Each row below holds a small network's activations on one input, seen along a few directions.
In each table, some parts of the input vary, and every possible input appears once, in random order.
A made-up example of a description, with smaller parts first: one of 5 places around a ring, together with either a single point or one of 11 places along a line or (one of 3 separate values, together with one of 6 places along a line).
Shared parts are said once, and a part with two or three values counts as separate values.
In the rows, 128 means zero.

Other details of the inputs vary at random and push rows far along two fixed directions, the same in every table; ignore that.

A family of inputs:
R1: [127 136 135 130 138 138 127 122 117 127 136 132 128]
R2: [124 152 128 142 131 128 125 126 112 130 124 134 146]
R3: [116 148 198  28 136  52 186 127 202 135 121 143 129]
R4: [128 145 138 133 140 131 116 103  97 126 136 158 145]
R5: [130 140 124 151 136 142 109 108  90 125 135 150 143]
R6: [122 112  91 142  88 121 134 177 161 142 109  74 112]
R7: [129 110  99 154 101 127 139 173 175 133 105  73 108]
R8: [128 139 138 122 149 140 124 113  97 123 139 142 130]
R9: [139 117 139 139 157 147 117 103 107 120 141 139 116]
R10: [116 133 158  36 114  61 168 138 181 133 113 144 140]
R11: [128 124 123 121 129 135 119 119 108 125 134 143 133]
R12: [130 122 120 125 128 136 116 117 110 122 132 150 140]
R13: [127 126 131 116 129 131 123 118 114 127 137 142 129]
R14: [131 125 133 135 141 148 113 105  99 123 146 147 125]
R15: [135 117 124 153 144 153 113 115 106 125 139 124 114]
R16: [127 128 130 119 139 133 122 118 103 128 137 136 127]
R17: [130 136 141 136 149 146 124 112 106 125 142 133 120]
R18: [130 122 114 138 125 146 110 120 103 124 136 143 135]
R19: [132 122 130 147 133 151 111 110 109 125 146 141 123]
R20: [139 111 134 137 141 139 122 111 131 118 133 139 119]
R21: [120 132  75 180  77 128 127 187 155 143  96  70 133]
R22: [128 126 143 120 135 131 126 112 123 127 142 140 121]
R23: [134  92  84 170  83 134 125 172 182 131 105  80 111]
R24: [121 120  84 142  89 124 136 182 154 138 102  77 123]
R25: [121 119  67 177  61 124 122 188 164 144  96  75 133]
R26: [141 113 133 143 152 144 118 108 116 119 134 135 117]
R27: [129 122 117 140 122 145 112 121 108 126 138 138 130]
R28: [139 117 145 135 149 145 117  96 118 117 144 156 124]
R29: [138 126 141 148 157 152 119 105 112 117 140 141 122]
R30: [128 152 131 148 145 140 118 114  91 126 131 141 143]
R31: [128 134 122 135 139 145 118 122  99 123 133 138 136]
R32: [130 131 134 117 151 138 117 106  86 123 140 151 133]
R33: [131 126 125 122 146 138 116 112  91 122 134 146 135]
R34: [130 136 132 122 146 137 122 114 100 120 133 150 141]
R35: [132 108 100 155 104 127 139 170 176 130 103  77 110]
R36: [120 134  82 166  85 122 132 182 153 142  97  74 132]
R37: [131 134 136 147 145 151 119 114 106 125 143 133 123]
R38: [120 127  84 155  84 114 130 178 153 144  99  78 130]
R39: [140 121 134 154 152 151 119 112 120 116 133 135 122]
R40: [133 119 135 134 137 140 121 112 124 124 140 135 118]
R41: [130 145 137 141 140 136 111  99  93 124 138 164 149]
R42: [118 133 185  39 122  59 174 125 201 135 124 147 128]
R43: [130 129 142 127 148 139 121 108 104 128 144 137 119]
R44: [136 116 141 126 141 133 126 110 132 121 136 140 119]
R45: [121 124  75 169  80 122 125 182 149 144  98  72 128]
R46: [129 135 125 141 140 150 116 118  96 124 139 136 131]
R47: [117 145 190  37 138  60 182 128 193 134 121 137 125]
R48: [114 134 166  46 108  64 169 138 193 138 121 138 132]
R49: [129 134 132 136 145 146 122 118 104 125 139 131 124]
R50: [114 148 174  24 131  55 179 135 178 132 112 145 143]
Description of these inputs: one of 5 places along a line, together with either one of 2 separate values or one of 8 places along a line.
- Changing only the place on the line of 5 turns R6 into R1. The same change can be made to R26. Which row results? => R39
- A walk changes only the place on the line of 5. It starts at R27 and steps to R13. List the rest of the walk in order. => R16, R8, R46
- Which other rows agree with R25 in the place on the line of 5? List them by row number. => R12, R18, R19, R23, R27, R28, R41, R42, R48

A family of inputs:
R51: [127 149  94 190 125 163  99 132  74 130 127 121 145]
R52: [136 138  90 218 147 194  89 125  55 123 136 110 128]
R53: [123 105 112 101  87 100 143 160 180 135 112 108 122]
R54: [123 105 110 104  88 100 143 161 180 136 110 107 123]
R55: [136 121  77 210 125 192  76 119  56 123 140 130 137]
R56: [136 118 164  97 169 141 121  81  97 115 158 171 119]
R57: [154 103 187 139 194 159 132  76 142 106 159 143  83]
R58: [130 142 100 191 139 171 105 135  80 128 130 106 129]
R59: [128 155 224  22 196  92 140  34  90 112 166 243 156]
R60: [119 139 103 140 101 118 128 155 132 138 112 110 143]
R61: [112 154 116 115  93  88 151 171 163 144  99 100 146]
R62: [124 105 122  94  96  99 148 158 183 135 114 105 115]
R63: [141  94 169 109 137 104 171 142 234 124 120  87  75]
R64: [114 144 120 102  92  84 151 164 167 142 102 110 144]
R65: [124 104 122  95  97 100 148 157 184 134 114 105 114]
R66: [113 155 126 107 102  86 158 168 166 143 100  98 140]
R67: [129 102 123 111 117 124 134 139 153 128 128 114 110]
R68: [130 127  99 167 123 159  98 120  84 125 134 138 141]
R69: [133 145  87 218 141 189  87 125  51 126 134 115 137]
R70: [128 153 216  33 191  98 136  40  88 113 165 236 154]
- What do these inputs look like to the network? => one of 2 separate values, together with either a single point or one of 9 places along a line
- Changing only the choice among 2 separate values turns R55 into R68. The same change can be made to R51. Which row results? => R61
- Change only the choice among 2 separate values in R70. List by row number the other rows that result. => R59

A family of inputs:
R71: [124 165 159 117 167 141 119  91  63 126 153 167 143]
R72: [121 130  90 184  89 138 136 186 167 143 107  53 110]
R73: [118 154 169  60 120  69 168 130 177 129 112 151 146]
R74: [141 109 135 142 140 150 118 119 129 119 138 137 118]
R75: [134 139 137 147 149 132 133 131 126 125 120 116 125]
R76: [143 113  74 245 113 191  81 128  96 121 127 106 121]
R77: [139 105 145 114 156 150 104  70  89 112 160 183 124]
R78: [127 147 119 142 147 143 118 122  83 124 127 132 141]
R79: [140 111  99 207 149 210  82 113  58 123 160 114 104]
R80: [134 119 163 111 145 115 134  99 153 125 140 153 124]
R81: [126 162 151 148 160 141 129 102 100 124 139 136 130]
R82: [129 130 161 104 130  97 144 115 167 130 127 145 131]
R83: [127 111  94 146 115 163 109 143  93 128 137 106 109]
R84: [129 144 122 153 131 121 140 148 142 129 105  97 127]
R85: [128 127 121 130 114 122 117 121 120 130 127 145 140]
R86: [124 155 177  71 166 111 134  78  98 119 148 197 156]
R87: [139 119 138 148 151 150 118 106 122 118 140 142 125]
R88: [121 114 133  79 109  82 167 168 198 139 105  88 111]
R89: [133 109 107 123 133 143 119 135 102 122 126 120 118]
R90: [145  97 115 178 131 168  98 110 115 119 142 133 112]
R91: [132  88 105 139  94 129 123 146 168 132 125 106 108]
R92: [133 104 117 117 132 152 109 111  96 117 145 153 125]
R93: [119 157 137  99 140 123 111  93  69 125 141 195 177]
R94: [129 123  59 205  96 172  68 128  55 133 130 140 160]
R95: [128  88  95 113  86 120 123 145 153 129 121 117 115]
R96: [109 183 178  34 156  70 152  98  99 133 130 193 181]
R97: [128 135 143 142 148 138 133 125 131 132 138 111 114]
R98: [127  97 113 114  94 114 141 159 184 133 118 100 111]
R99: [109 157  86 152  97 135 111 153  86 145 123 115 157]
R100: [125 152 131 127 129 109 144 148 137 130 106 112 137]
R101: [132 150 167 117 162 125 134  88 119 115 138 170 142]
R102: [127 141 179  75 162  87 165 120 165 129 123 134 127]
R103: [124 117 135  88 106  75 173 181 214 140  94  76 110]
R104: [126 120 121 139 111 125 141 162 164 139 121  81 104]
R105: [130 123 153  81 160 117 139 108 116 121 136 147 122]
R106: [122 124 106 137  81 101 137 159 175 137 103 104 132]
R107: [120 119 123 106 116 122 139 144 142 134 130 106 110]
R108: [136 127 129 158 137 149 119 120 125 119 131 134 129]
R109: [124  91  90 113  75 113 141 178 187 132 106  88 112]
R110: [118 162 146 115 124 105 148 141 137 137 120 118 134]
- Changing only one part turns R86 into R71. The same change can be made to R73. Which row results? => R110
- Changing only one part turns R103 into R104. The same change can be made to R96. Which row results? => R99
- What do these inputs look like to the network? => one of 4 places along a line, together with either a single point or one of 9 places along a line
- A walk changes only the place on the line of 9. It starts at R89 and steps to R105. List the rest of the walk in order. => R88, R103, R102, R75, R84, R100, R78
- Which other rows agree with R106 in the place on the line of 4? List them by row number. => R76, R77, R80, R82, R85, R90, R91, R94, R95
